Each row below holds a small network's activations on one input, seen along a few directions.
In each table, some parts of the input vary, and every possible input appears once, in random order.
Descriptions start from the smaller parts, as in this example, which fits no table here: values(3) and (point or line(11) or (ring(5) and line(6))).
Shared parts are said once, and a part with two or three values counts as separate values.

Other details of the inputs vary at random and push rows far along three fixed directions, the same in every table; ignore that.
These rows show it; all are for the same input, with only those details redrawn:
[-22  -3   5  -5 -22  19  11  24 -17  -4   3  -3]
[  5  -5   4  -8 -17  -7 -13   2 -13 -14  -3   8]
[ -3  13  14   4  16  14  17   9  25 -13  21   9]
[ 14  -3   8 -12 -10 -14 -20  -5  -8 -13  -6  10]
[-15  15   6  18  10  27  39  17  31 -20  36  10]
[ 11  -7   0  -5 -21 -16 -17  -5 -13 -22  -2  12]
[ 11  -7  -1  -5 -21 -16 -17  -5 -13 -22  -2  12]
[ 11  14  25 -12  27   3  -3   1  25  -2   6   8]

A family of inputs:
x1: [ 14 -10  -3  -2 -19  -6 -20  -5   4   4 -14  -4]
x2: [  1   3 -20  10  -9   9  -4  -9  -6 -11  14   2]
x3: [ 16 -12  19 -19   0   1 -17  -4   1  17 -21 -16]
x4: [  1 -15  -9   5 -16  11  16  -5   2  -5   6  -5]
x5: [-46   8   3  22 -16   5  24   9 -19  28  28 -25]
x6: [  8  15  11 -11  51 -17   3   9  22  11  -3   8]
x7: [  3   1  -3  -8  -6 -35 -12 -10 -21  -6 -30  13]
x8: [ 5 23 17  1 40 19 -7 -1 37  8 10 -7]
x9: [ 25   3 -10  10   7   1   6 -17  31  -3  14  11]
x10: [ -7  21  27   3  29 -27   8 -13  23  22  30   6]
x11: [  6  -4  -8  -6 -23 -16 -21  -4  -8 -17  -2  15]
x12: [  1   9  -4  15  25  19  20 -13  27 -18  30   0]
x13: [  7   3   2 -15   8   9 -19 -10  -9  12  -4  -8]
x14: [  5   6   5 -19   7   5 -32  -5  -7  20 -14  -9]
x15: [  8 -17  -8   8 -17   4   9  -9   4 -12   5  -4]
x16: [  3  -5  12 -14  -1   7 -24  -3 -19   6 -14 -18]
x17: [-19 -12 -24  26  -2  -3  10   7 -22  -8   3  -2]
x18: [-41  -3 -13  28  -7  23  30  18 -28   5  -3 -11]
x19: [ 10 -23 -15  11  -2 -24  -5  -4  -9   6 -20   4]
x20: [  6  -9   3 -15 -14   3 -20   3   0  23 -22  -9]
x21: [ -3   1  26 -28  22  19 -19   2  -9  24 -17 -24]
x22: [ 27 -15   2   0 -18 -14 -21 -13   0  -6 -14  -2]
x23: [ 19  18 -11  14  27 -34  11 -12  25 -27   9  22]
x24: [-12  -3 -12   3 -11  21   8   0 -17  -3  11 -10]
x25: [  1   9  12 -30  11   8 -12   5  -2  21  -7   6]
x26: [-16   8 -17  14  -1  -1  13  13 -16  -2  -7 -17]
x27: [  8  16  12 -18  24   4  -9   0  21  10   5  15]
x28: [-14 -11 -17  14  -1 -15  14  10 -16 -11   3  18]
x29: [ 18  15  -9  17  19  -2 -11 -20  32 -19  21  10]
x30: [  7  -7 -18  11 -21   4   3  -5  10  -3   6   3]
x31: [ -7   1  33 -15   5 -22 -12  -6  -2  61 -10 -24]
x32: [ -6  -2 -25  20   3 -12   5   7 -15 -10   2  -8]
x33: [  3   0  21 -22   7   3 -10   3  -2   2  -6   1]
x34: [-18 -11 -21  19  -9   5  33  27  -5   9  -3 -14]
x35: [ -5 -15 -16  28 -12  -7  21  -3  -6  -1 -10   5]
x36: [  0   3   8  -1  11  -6  10   0   5  22 -33 -10]
x37: [  3 -10   1 -14 -12  -6  -8  -5 -15 -14  -1   7]
x38: [ 18 -17 -10  -7 -18  -6  -7 -17  -6   1  -7  -1]
x39: [  0  -9   3   2 -18  12   0   9   3   8  -8 -12]
x40: [ 16  -2  -2  -4 -13 -21 -22 -10  -1 -23   0  17]
x41: [ 14   0 -10  -6 -14 -20 -24 -12   1 -17   1  21]
x42: [  7   7   3  10   3   0   9  -2  18 -26  20  16]
x43: [-38   4   5 -22  -9  40  23  32 -19  23   4  -7]
x44: [-17  -4 -11  17  -6 -11  18   2 -16 -11  -3  19]
x45: [  2   3  13 -17  18  -6   1  15   2  37 -38 -23]
x46: [ -4  -9 -12   0 -20  18  15   3  -3   9   3  -6]
x47: [ -5  29  22   1  55   8  10   0  21  21 -15 -12]
x48: [  2  -1  -6  16 -11   6  -4  -4  -4 -21  10  -6]
x49: [ 10  -9 -11 -13 -16 -13 -11 -14 -18 -16   2  16]
x50: [  5  15  -6  30  16  12  10  -8  33 -28  31   3]
x51: [-39  -3  11 -22  -8  39  26  29 -18  17   2 -12]
What is each input in this table made of? -> values(3) and (point or ring(5) or ring(11))
Changing only the values(3) part turns x38 into x24. The same change can be made to x34. Which row results? -> x32
Changing only the values(3) part turns x26 into x23. The same change can be made to x8. Which row results? -> x11
Change only the ring(11) part in x25. List by row number the other rows that result. -> x11, x27, x33, x37, x40, x41, x42, x43, x49, x51
Change only the values(3) part in x25. List by row number the other rows that result. -> x2, x9
Change only the ring(5) part in x6. List by row number the other rows that result. -> x7, x23, x28, x44
Change only the values(3) part in x15. List by row number the other rows that result. -> x21, x37

A family of inputs:
x52: [ 8  5  4  2 19  8  1 -3 20  9 -3 -7]
x53: [ 8  5 10 -9 18  8  2  4 17  2  2  6]
x54: [ 1  8  9  1 20 -3  6 -4 14 14  3  0]
x55: [ 17 -11  -9   0 -12 -23 -18 -14  -9   0 -14   0]
x56: [ -6  -3 -12  13 -11  -2  13   6   0 -20   6  11]
x57: [ 3  9  7 -3 24  5  2  5 14 -1 -6  4]
x58: [ -4  -7 -17  19 -11  -5  16   0   0  -9   7   3]
x59: [ -5  -4 -13  16  -9  -5  17   5  -3 -17   6   8]
x60: [-11   0 -13  16  -8  -9  12  -3  -8 -13  14   3]
x61: [ 11   1  10 -11  12 -22 -15 -11  -2  10 -13   3]
x62: [ -7  -1 -12  17 -15  -1   6  -5  -2  -8  17  -2]
x63: [10  4 12 -6 14  9  2  0 21  4  3 -3]
x64: [ 8  3 11 -9 16 11  2  0 19  2  3  3]
x65: [ -7   1 -10   8 -13   3   5   0  -7 -18  19   9]
x66: [ 3  9  9  1 17 -1  4 -5 17 15  4 -3]
x67: [ 14   3   7  -8   7  -8 -17 -16   6  -8   7   7]
x68: [-10  -1 -14  19  -9  -7  11  -4  -6  -9  16   2]
x69: [  4   7  14 -10  14   8   0  -3  17   4   8   4]
x70: [ 18 -13  -7  -2 -15 -20 -21 -14  -6  -1 -13  -1]
x71: [  3  -4 -15  13 -15  10  10  -2   3 -19   9   0]
x72: [ 23 -20  -2 -29 -23 -21 -50 -15 -35   0 -38  -1]
x73: [-24  -9   1 -11 -35  19   4  18 -28  14  -6 -16]
x74: [ 4  8 10 -1 14  2  2 -5 19 13  6 -4]
x75: [-20  -5   8 -23  -6  29  -2  26 -23  22 -22 -15]
x76: [-12   2 -10  16  -8  -7  12   1 -10 -16  14   6]
x77: [-42  -7   2  -5 -14  28  29  38 -24  26 -12 -21]
x78: [  2  -6 -15  18 -14   9   9  -3   3 -14   9  -1]
x79: [ -8   0 -14  19 -13  -4   9  -5  -4  -8  17  -1]
x80: [ 13  -3  12 -22  -5 -13 -34 -12 -14   9 -13  -7]
x81: [ 5  5  3  3 25  3  5 -2 15  9 -5 -3]
x82: [-12   3  -9  13 -10  -4   8   2  -7 -19  15   9]
x83: [ 4  8 14  0 16  6 -4 -6 15  9 12 -5]
x84: [ 10  -2  -3 -11 -10 -22 -27 -10 -18 -12  -5   9]
x85: [  4  10  13 -10  17   6   1   0  14   4   7   7]
x86: [ 13  -4  -3 -11 -13 -22 -22  -9 -14 -10  -9  11]
x87: [ 6  8  9 -8 20  4  3  7 17  0  0  6]
x88: [ 0 11 13 -2 22 -4  6  1 11  6  1  5]
x89: [-24  -5   6 -15  -1  17   5  24 -25  28 -27 -20]
x90: [ -2  -1 -18  11  -9   6  10   5  -2 -23   6   8]
x91: [ 21 -13  -4  -3 -15 -16 -22 -15  -6  -4 -11   1]
x92: [-30   0  16 -21  -8  16   2  27 -24  26 -18 -12]
x93: [ 4  8  7  0 27  2  6  3 12  2 -7  1]
x94: [ 7  6  3  4 22  5  3 -3 17 10 -4 -6]
x95: [ -2  -4  -9  16 -19   3   9  -5   2 -10  16   2]
What is each input in this table made of? -> line(4) and ring(11)
Changing only the line(4) part turns x76 into x88. The same change can be made to x80. Which row results? -> x73
Change only the ring(11) part in x58. List by row number the other rows that result. -> x53, x55, x56, x59, x63, x64, x70, x77, x87, x91

A family of inputs:
x96: [  0  -6 -15   6 -20 -15   5   2 -10 -11  -2   9]
x97: [-22   1  -4  15 -17  49  41  21  18 -19  35  -1]
x98: [ 15  -1   2 -12  15  -3 -18  -9  -1  20 -18  -3]
x99: [-15  -3  12 -13  -1  12  -3  12  -8  38 -11 -19]
x100: [  8   2  11 -14  14 -11 -22   3  -5   8 -22  -6]
x101: [ 26 -11 -17  17  -8 -27 -13 -23   0 -30  -2   7]
x102: [-21 -10  -8  -8 -41  36   3  15 -20   0   9 -11]
x103: [-23  11  10  -8  28  24  20  18   4  18   1  -2]
x104: [  8  12 -16  31  19  -9  19 -13  20 -36  33  19]
x105: [-16   1  18 -18   6   0  -4  12 -16  27 -10  -6]
x106: [-10  -1  -7   7 -15 -12  -3  -4 -22 -11   2   2]
x107: [ 21  23  13  14  41 -16   1 -16  44 -13  15  12]
x108: [ 19  -6 -12  14 -14 -38 -13 -18   2 -24   3  18]
x109: [-21 -15  -5   8 -31   7  15  15 -20   7  -3 -11]
x110: [11  4  9 -1 28  5  5 -3 21  8 -7  1]
x111: [ 11  -1   5 -12  13  -5 -24  -7  -5  17 -17 -13]
x112: [ -3  -5 -13  12 -21  -6  -5  -8 -13  -2   1  -8]
x113: [ -6  -6 -13  -1 -15 -13   4  -1 -20  -6   1   9]
x114: [ 15  -5  12 -16  10 -12 -10  -6   3  17 -20  -4]
x115: [ 5 11  9 -4 30  2  3  4 20  6 -7  6]
x116: [  9  -1  18 -10   8 -10 -19  -7  -2  14 -21 -12]
x117: [ -4  -5  -5 -11 -24   8  -9  -2 -14 -23  13  11]
x118: [  1 -10 -19   5 -21  -7   2  -6 -11   2   0  -1]
x119: [-8 20 17 -1 18 40 25 20 35 -7 28  6]
Changing only one part turns x119 into x102. The same change can be made to x108. Which row results? -> x99
What is each input in this table made of? -> line(4) and (point or ring(5))
